These are the activations of a small neural network, seen along a few directions. Each row is one input.
Each table varies a few parts of the input and shows all the possible inputs, shuffled.
A made-up example of a description, with smaller parts first: one of 5 places around a ring, together with either a single point or one of 11 places along a line or (one of 2 separate values, together with one of 6 places along a line).
Shared parts are said once, and a part with two or three values counts as separate values.

A family of inputs:
x1: [ 14  17 -22   7  -3 -17  29  -3 -21 -12  -6   2]
x2: [ -1  37  -5  -3  -2  15  19  18  -7   1 -10 -19]
x3: [-54 -71  44 -61  32  14 -91 -83 115 -14  63 -23]
x4: [ 16  10   3  16  -6  14  -2  51 -19  26 -19  17]
x5: [  9  12   8  11  -9  23   4  42 -19  21 -19   9]
x6: [ 23  -1  -1  21  -5 -16  15  16 -32   0 -19  24]
x7: [ -5  38  -6   7  -5  14  30  13  -8   1  -5 -26]
x8: [ -43  -85   28  -59   29  -16  -85 -109   99  -25   60   -9]
x9: [  2  24  -1   7  -5  15  14  35 -13   7 -14  -6]
x10: [  1  21 -26  15  -8 -14  39 -15 -26 -12  -3 -13]
x11: [ 11   4 -25  14 -12 -13  19  13 -31   0  -9  12]
x12: [ 27  -5   2  26  -4 -18   8  23 -36   7 -21  31]
The inputs of x7 and x10 match in every part but one. If x9 is changed in the same way as x7 into x10, which row does it become? -> x11
What do these inputs look like to the network? -> one of 2 separate values, together with either a single point or one of 5 places along a line
Change only the choice among 2 separate values in x12. List by row number the other rows that result. -> x4
Change only the choice among 2 separate values in x1. List by row number the other rows that result. -> x2

A family of inputs:
x13: [ 11  25  25  14 -14  34 -10  50 -42  30 -30  11]
x14: [ -6  37   5   1 -24  43  19  23 -36  32 -23 -14]
x15: [ 53  18 -26  33   2 -15  25  39 -36  25 -27  32]
x16: [ 27  47 -40  14   2 -21  51  29 -23 -14 -23 -18]
x17: [ 29 -84 -28  31 -26 -89   2 -78 -64 -26  16  58]
x18: [  2 -25   5 -36   3  17 -52 -26  44   3  26   3]
x19: [  5 -22   1 -52  19  19 -48 -27  38  -3  21  11]
x20: [-17 -30  16 -23  11  20 -38 -38  44  16  11 -10]
x21: [-39 -41  28   2  17  16 -31 -51  38  26  10 -36]
x22: [-10  55 -29  15 -14  13  54  14 -32 -11  -1 -35]
x23: [ -6   6   5 -56  23   6 -37 -15  60 -36  30  12]
x24: [-33 -33  24   0  12  19 -40 -48  38  22  11 -25]
x25: [-39 -16  29 -11  16   3 -22 -37  60 -11  14 -27]
x26: [-39 -21  35  -9  25   1  -8 -36  58 -11  19 -42]
x27: [  6  38 -33  12 -14  34  47   3 -42  18 -19 -36]
x28: [ 36  21 -24  20  -3 -40  44  55 -19  -1 -10  25]
x29: [   5  -64  -23   24  -26 -110   13  -74  -49  -52   12   60]
x30: [-28  45   4  -5 -25  22  28  39 -26  -2 -12 -19]
x31: [-33 -14  20 -29  22  -3 -24 -31  56 -11  34  -8]
x32: [ -1  43  29   3  -8  13   8  64 -24  -1 -13   5]
x33: [ 20   5   9  31  -4  -2  18  78 -24  -5 -16  29]
x34: [-12  -9  12 -44  21   0 -28 -18  60 -29  31  -3]
x35: [ 30 -11   3  34   1  15   1  66 -41  28 -28  30]
x36: [ 40  30 -48  32 -15   4  28  18 -39  12 -31  -5]
The inputs of x25 and x24 match in every part but one. If x34 is changed in the same way as x25 into x24, which row does it become? -> x18
What do these inputs look like to the network? -> one of 2 separate values, together with either a single point or one of 5 places along a line or one of 6 places around a ring
Start at x33 and move only the place on the ring of 6, one step at a time. The first step leads to x32. Which rows follow, in order? -> x30, x22, x16, x28

A family of inputs:
x37: [-75  25  68 -34   9  95 -51  38  84  33   7 -66]
x38: [ -3 -94  -2 -42  26 -26 -78 -96  68  -2  42  11]
x39: [-52 -71  32 -33  19 -32 -50 -94  71 -44  60  -2]
x40: [  30   46  -36   58  -34   -2   74   19 -109   28  -62  -16]
x41: [-34 -78  16 -29  24 -21 -66 -94  70 -38  50  -5]
x42: [-27  68  26 -77  17 113 -31  42  83  44  13 -79]
x43: [ 60  79 -48  25 -20 -28  91  80 -63 -18 -30  28]
x44: [  29   21    2   76  -26    0   45   45 -107   40  -65   23]
x45: [ 51  23 -12  53 -28  -3  32  99 -86  31 -44  71]
x46: [ 62  50 -33  29 -19 -20  56 118 -69   0 -38  57]
x47: [ 39  83 -60  42 -13 -21 100  30 -84  -1 -42 -20]
x48: [-64 -62  40 -33  16 -35 -48 -94  75 -52  66  -6]
x49: [-17 -89   8 -36  30 -21 -74 -94  66 -20  43   4]
What do these inputs look like to the network? -> either one of 2 separate values or one of 5 places along a line or one of 6 places around a ring

A family of inputs:
x50: [-47 -45  27 -51  27  30 -64 -60  90  -4  41 -41]
x51: [-17 -50  14 -18   8  -7 -45 -56  44   3  30   7]
x52: [ -7 -10  -9 -21   9 -10 -10 -24  17 -18  21   3]
x53: [ 40  69  -7  28 -14  29  41  94 -76  33 -46  23]
x54: [ 38  81 -30  33 -32  14  71  87 -68  23 -53  -5]
x55: [ 21  36 -17  28 -22 -11  55  32 -55  -6 -26   6]
x56: [ 33  25  -5  38  -9  -3  39  55 -53   8 -37  11]
x57: [  7  20 -18  18   4 -22  26   3 -26 -12  -6  -1]
x58: [ -7 -35  -8  -6  -6 -16 -16 -22  13  -8  16  17]
x59: [  9  -4  -7  24   1 -28  14  11 -18 -10  -2  24]
x60: [-24 -31  13 -36  13   4 -40 -69  42  -4  21 -18]
x61: [-46 -57  46 -39  21  19 -72 -50  89  -4  40 -25]
The inputs of x51 and x60 match in every part but one. If x58 is changed in the same way as x51 into x60, which row does it become? -> x52
What do these inputs look like to the network? -> one of 2 separate values, together with one of 6 places along a line
Change only the choice among 2 separate values in x54. List by row number the other rows that result. -> x53

A family of inputs:
x62: [ 23 -40   6  15  -6   8 -17  25 -31  18  -3  55]
x63: [ 15  -6 -52  29  -6 -44  23  -7 -33 -26   4  30]
x64: [ 10  21 -49  18  -9 -13  47 -23 -33 -22 -18 -26]
x65: [  7  63 -15  -6   0  17  43  -4   6  -6  -6 -32]
x66: [-38 -46  10 -51  14 -24 -46 -95  91 -43  44 -24]
x67: [ 15 -18  28  13  -1  20 -32  58  12  21  12  25]
x68: [ 25  17   1 -29  14 -23  -9  51  21 -22  15  17]
x69: [ 42   7 -25 -18   7 -36  -6  10 -13 -23   1  46]
x70: [  3 -26   0  43  -9 -22   6   5 -57  26  -3  27]
x71: [ -5  18   1  25  -1  46  19   6  -5  40 -31 -32]
x72: [-52 -64  60 -35  21  -5 -68 -88  62  12  37 -30]
x73: [-12  37  -4 -27  -7  22  22  41  31 -23   5 -17]
x74: [-21  34  29 -18  -5  37 -21  43   0  30 -17 -18]
x75: [-10   4   9  41 -11  17  39 -22 -50  18 -38 -20]
What do these inputs look like to the network? -> one of 2 separate values, together with either a single point or one of 6 places around a ring
The inputs of x63 and x70 match in every part but the choice among 2 separate values. If x65 is changed in the same way as x63 into x70, which row does it become? -> x71
